Each row below holds a small network's activations on one input, seen along a few directions.
Each table varies a few parts of the input and shows all the possible inputs, shuffled.
Descriptions start from the smaller parts, as in this example, which fits no table here: values(3) and (point or line(9) or (ring(5) and line(6))).
Shared parts are said once, and a part with two or three values counts as separate values.
In the rows, zero is written as 128.

Other details of the inputs vary at random and push rows far along two fixed directions, the same in every table; ignore that.

A family of inputs:
R1: [169,137,111,143,130,136,75,150,126,115,116,97,138,119]
R2: [74,83,122,137,119,141,146,117,148,158,127,161,116,91]
R3: [139,208,177,126,138,130,175,86,129,63,156,119,129,137]
R4: [171,145,100,126,127,103,81,163,95,123,119,104,152,155]
R5: [133,119,113,142,117,136,87,152,125,132,114,110,144,113]
R6: [41,92,143,134,116,140,189,106,152,159,130,177,120,90]
R7: [76,76,119,123,145,111,179,109,133,180,100,159,109,111]
R8: [173,135,94,123,120,119,61,146,106,128,114,122,129,146]
R9: [98,92,125,135,125,128,134,123,155,151,115,145,108,93]
R10: [140,116,110,143,125,141,87,142,125,131,119,112,137,112]
R11: [198,134,118,119,129,113,82,149,108,124,113,93,125,152]
R12: [166,116,110,135,126,122,70,157,141,122,120,96,124,117]
R13: [168,144,102,119,113,113,65,154,104,123,112,121,139,148]
R14: [56,81,136,132,115,141,169,124,153,162,130,156,125,99]
R15: [145,123,115,139,120,134,82,162,125,125,125,99,143,122]
R16: [95,47,84,126,127,116,114,139,119,193,97,148,123,108]
R17: [87,85,118,138,120,135,138,123,156,160,117,156,112,89]
R18: [128,170,163,129,148,134,163,109,132,91,149,108,130,130]
R19: [154,114,93,121,122,118,78,140,120,148,100,134,119,132]
R20: [161,123,108,141,129,139,72,157,124,119,130,95,139,122]
R21: [148,218,164,116,157,115,192,98,102,77,162,125,142,175]
R22: [110,191,180,128,150,144,204,90,132,80,169,124,134,137]
R23: [72,55,123,121,111,130,163,127,127,195,103,162,121,114]
R24: [97,95,118,115,128,117,142,109,135,165,99,161,104,115]
R25: [74,57,126,114,132,116,168,117,158,183,111,168,98,120]
R26: [194,123,106,123,124,120,76,154,106,137,112,101,129,150]
R27: [111,195,176,130,123,139,187,96,124,76,159,135,141,136]
R28: [143,90,101,120,123,120,85,155,129,150,125,128,124,148]
R29: [179,206,163,115,140,129,156,111,92,79,164,110,142,183]
R30: [63,161,185,102,135,126,246,83,134,110,173,170,132,166]
R31: [164,124,108,137,122,134,69,158,129,117,137,101,136,127]
R32: [57,72,125,140,114,149,164,101,148,165,114,166,115,84]
R33: [141,214,175,132,134,139,176,91,126,60,163,125,135,142]
R34: [125,190,172,124,141,138,183,101,138,78,173,122,132,143]
R35: [170,139,116,141,134,128,75,148,128,112,113,91,132,117]
R36: [185,136,109,118,129,112,75,159,124,117,131,107,129,166]
Description of these inputs: line(4) and (values(4) or ring(5)).
Q: Changing only the line(4) part turns R1 into R10. The same change can be made to R21. Which row results?
A: R16
Q: A walk changes only the line(4) part. It starts at R11 and steps to R26. List the rest of the walk in order.
A: R29, R23
Q: Change only the values(4) part in R13. List by row number the other rows that result.
A: R4, R23, R30
Q: Change only the ring(5) part in R18. List by row number the other rows that result.
A: R3, R9, R12, R35
Q: Change only the ring(5) part in R14. List by row number the other rows that result.
A: R5, R6, R15, R27

A family of inputs:
R37: [121,168,154,108,137,115,180,95,127,110,149,156,119,159]
R38: [65,67,134,124,131,138,176,128,139,179,127,148,129,125]
R39: [138,125,103,147,109,136,66,147,132,119,115,118,135,99]
R40: [107,57,89,133,111,134,94,156,118,188,94,136,136,113]
R41: [164,181,134,111,130,109,124,119,113,95,140,133,128,167]
R42: [125,178,157,110,134,124,178,82,117,102,140,154,117,147]
R43: [146,153,136,125,128,129,126,139,103,116,142,114,151,157]
R44: [135,161,138,132,112,145,121,129,104,104,149,126,150,139]
R45: [131,167,163,108,142,122,178,93,133,105,148,140,111,152]
R46: [162,116,103,140,133,125,84,138,122,136,95,105,124,106]
R47: [175,145,124,138,144,123,101,136,126,110,120,89,123,123]
R48: [161,154,111,117,121,110,99,127,108,116,123,137,126,153]
R49: [127,99,108,116,128,113,118,133,139,151,115,143,110,137]
R50: [99,186,160,137,141,140,184,85,129,87,145,135,134,109]
R51: [75,83,133,140,142,135,160,121,164,151,122,137,110,86]
R52: [59,72,116,140,100,150,136,120,144,168,116,168,125,81]
R53: [53,91,139,140,136,141,186,99,157,155,117,155,112,75]
R54: [175,145,127,129,136,125,106,125,121,116,115,104,120,131]
R55: [156,99,103,117,129,108,85,151,140,146,120,127,113,145]
R56: [144,165,122,117,127,107,127,126,101,112,133,138,139,157]
R57: [144,111,112,136,108,142,85,159,121,135,130,113,143,128]
R58: [117,174,148,113,137,114,178,106,112,106,146,150,135,160]
R59: [110,155,169,125,131,147,177,118,132,103,174,124,143,151]
R60: [157,142,129,137,114,139,87,153,135,100,150,103,140,130]
R61: [147,111,103,125,125,114,94,159,110,148,113,116,140,141]
R62: [165,103,107,139,144,121,83,151,138,139,108,91,117,114]
R63: [142,158,140,139,125,135,110,136,144,88,147,108,133,121]
R64: [148,108,101,120,127,107,93,156,124,144,117,124,128,143]
R65: [38,89,150,134,112,154,195,102,156,156,139,172,121,92]
R66: [101,179,163,136,128,143,168,101,141,84,155,136,135,117]
R67: [164,101,111,118,131,114,89,145,140,143,116,118,107,137]
R68: [161,115,109,132,127,127,93,130,121,140,97,114,117,117]
R69: [92,62,108,132,122,135,140,103,134,186,83,159,105,85]
R70: [135,161,166,121,152,129,178,97,136,107,147,117,113,142]
R71: [164,156,133,137,145,125,120,122,121,107,122,100,126,122]
R72: [73,88,130,140,136,136,160,115,159,151,117,141,112,81]
R73: [128,174,161,109,137,124,179,87,123,103,142,150,115,150]
R74: [141,106,115,135,111,142,90,160,126,135,132,111,141,131]
R75: [149,103,109,123,132,113,96,165,120,146,123,106,137,148]
R76: [153,152,125,138,109,141,85,146,124,100,142,113,144,125]
R77: [152,174,144,116,140,113,141,135,105,101,149,109,148,171]
R78: [126,49,82,122,125,107,81,169,140,184,102,132,118,126]
R79: [137,119,112,145,116,135,78,153,143,120,122,113,131,104]
R80: [162,142,113,119,128,105,100,147,111,122,128,122,136,157]
R81: [112,179,158,136,143,138,170,97,133,89,144,126,133,113]
R82: [111,171,153,117,137,121,182,112,103,110,145,139,145,159]
R83: [176,142,129,128,138,124,107,128,126,114,119,99,117,135]
R84: [134,112,113,136,107,145,92,152,117,137,126,122,143,125]
R85: [72,60,129,137,112,146,140,139,164,165,132,147,119,96]
R86: [161,138,122,126,126,128,100,155,107,120,138,99,149,156]
R87: [51,90,128,121,125,127,192,106,119,176,114,179,129,117]
R88: [163,108,105,120,124,115,85,137,128,144,105,128,111,131]
R89: [150,144,134,140,129,134,96,149,149,94,147,99,132,124]
R90: [113,170,151,122,129,135,171,110,100,108,149,136,151,153]
R91: [74,83,126,137,135,136,173,90,136,168,96,160,112,77]
Q: What do these inputs look like to the network?
A: line(5) and ring(11)
Q: Changing only the ring(11) part turns R40 into R66. The same change can be made to R90. Which row results?
A: R39
Q: Changing only the ring(11) part turns R44 into R50. The same change can be made to R59. Which row results?
A: R51
Q: Change only the ring(11) part in R54. List by row number the other rows that result.
A: R37, R43, R53, R57, R61, R65, R71, R79, R80, R88
Q: Change only the ring(11) part in R74. List by row number the other rows that result.
A: R45, R47, R49, R60, R63, R64, R72, R77, R83, R86

A family of inputs:
R92: [139,157,139,133,126,133,126,117,117,105,132,122,132,120]
R93: [129,146,144,131,128,121,136,138,128,112,141,113,141,134]
R94: [168,143,131,118,138,108,122,126,124,124,112,115,111,146]
R95: [121,96,117,131,116,138,114,137,142,144,122,132,119,109]
R96: [120,102,120,136,110,132,110,130,138,144,111,136,123,104]
R97: [160,145,134,129,127,137,102,145,130,111,143,105,133,137]
R98: [120,90,119,134,127,138,112,139,144,147,130,130,120,117]
R99: [120,99,113,140,131,142,119,134,127,153,115,123,129,107]
R100: [73,112,147,126,128,137,179,94,151,136,143,167,113,109]
R101: [128,148,137,108,121,119,147,128,110,126,147,148,135,170]
R102: [121,97,119,135,111,137,115,134,138,145,113,128,123,108]
R103: [120,94,125,135,118,139,116,139,137,150,117,124,125,111]
R104: [152,164,113,137,130,126,99,128,117,104,120,119,136,122]
R105: [151,143,125,133,134,118,103,152,133,107,148,106,137,144]
R106: [118,96,121,137,126,142,117,137,129,149,114,123,127,108]
R107: [151,146,129,129,129,119,106,154,130,109,143,104,139,139]
R108: [118,96,107,118,116,119,121,139,102,162,111,147,137,142]
R109: [58,122,167,124,140,140,213,92,155,134,158,158,123,127]
R110: [122,156,146,130,138,125,148,129,119,106,142,111,142,133]
R111: [116,93,123,134,120,133,119,142,139,148,115,122,132,116]
R112: [80,170,177,127,152,145,231,82,126,103,159,143,138,134]
R113: [133,153,128,114,130,118,145,120,92,128,137,139,147,163]
R114: [154,142,125,121,153,110,140,111,119,131,114,120,118,140]
R115: [119,95,112,116,108,118,122,141,111,163,113,150,134,146]
R116: [155,159,125,132,115,123,95,134,129,101,122,121,133,127]
R117: [119,93,103,115,116,120,115,145,120,158,124,154,126,153]
R118: [120,101,118,131,115,133,110,133,142,143,120,140,119,106]
R119: [135,95,113,123,141,113,127,124,126,156,95,129,106,122]
R120: [153,138,131,114,147,108,132,118,134,123,126,126,104,151]
R121: [141,154,130,135,133,139,133,117,116,110,135,115,134,124]
R122: [116,93,121,130,124,134,117,145,144,148,124,125,128,118]
R123: [133,168,140,135,133,134,144,105,116,104,138,127,135,122]
R124: [146,191,147,124,127,127,131,119,134,78,149,131,132,142]
R125: [124,160,138,132,143,125,149,127,115,109,143,112,143,132]
R126: [152,162,120,132,124,124,90,133,116,99,119,116,133,123]
R127: [162,152,126,134,125,136,101,135,114,103,129,103,136,128]
R128: [153,155,117,129,125,122,88,136,136,97,135,126,127,134]
R129: [133,97,115,112,137,109,123,125,141,161,105,131,103,127]
R130: [66,107,151,131,137,143,194,103,136,145,129,145,128,112]
R131: [121,92,113,133,120,136,112,134,145,142,127,134,118,113]
Q: Changing only one part turns R101 into R113. The same change can be made to R97. Which row results?
A: R99
Q: Changing only one part turns R102 into R127. The same change can be made to R94. Which row results?
A: R119
Q: What do these inputs look like to the network?
A: line(5) and (values(2) or line(6))
Q: List by row number the other rows that have the line(5) part in common with R131.
A: R98, R100, R105, R109, R117, R120, R128
Q: Change only the values(2) part in R129. List by row number the other rows that result.
A: R101
Q: Change only the line(5) part in R116. List by row number the other rows that result.
A: R104, R124, R126, R128
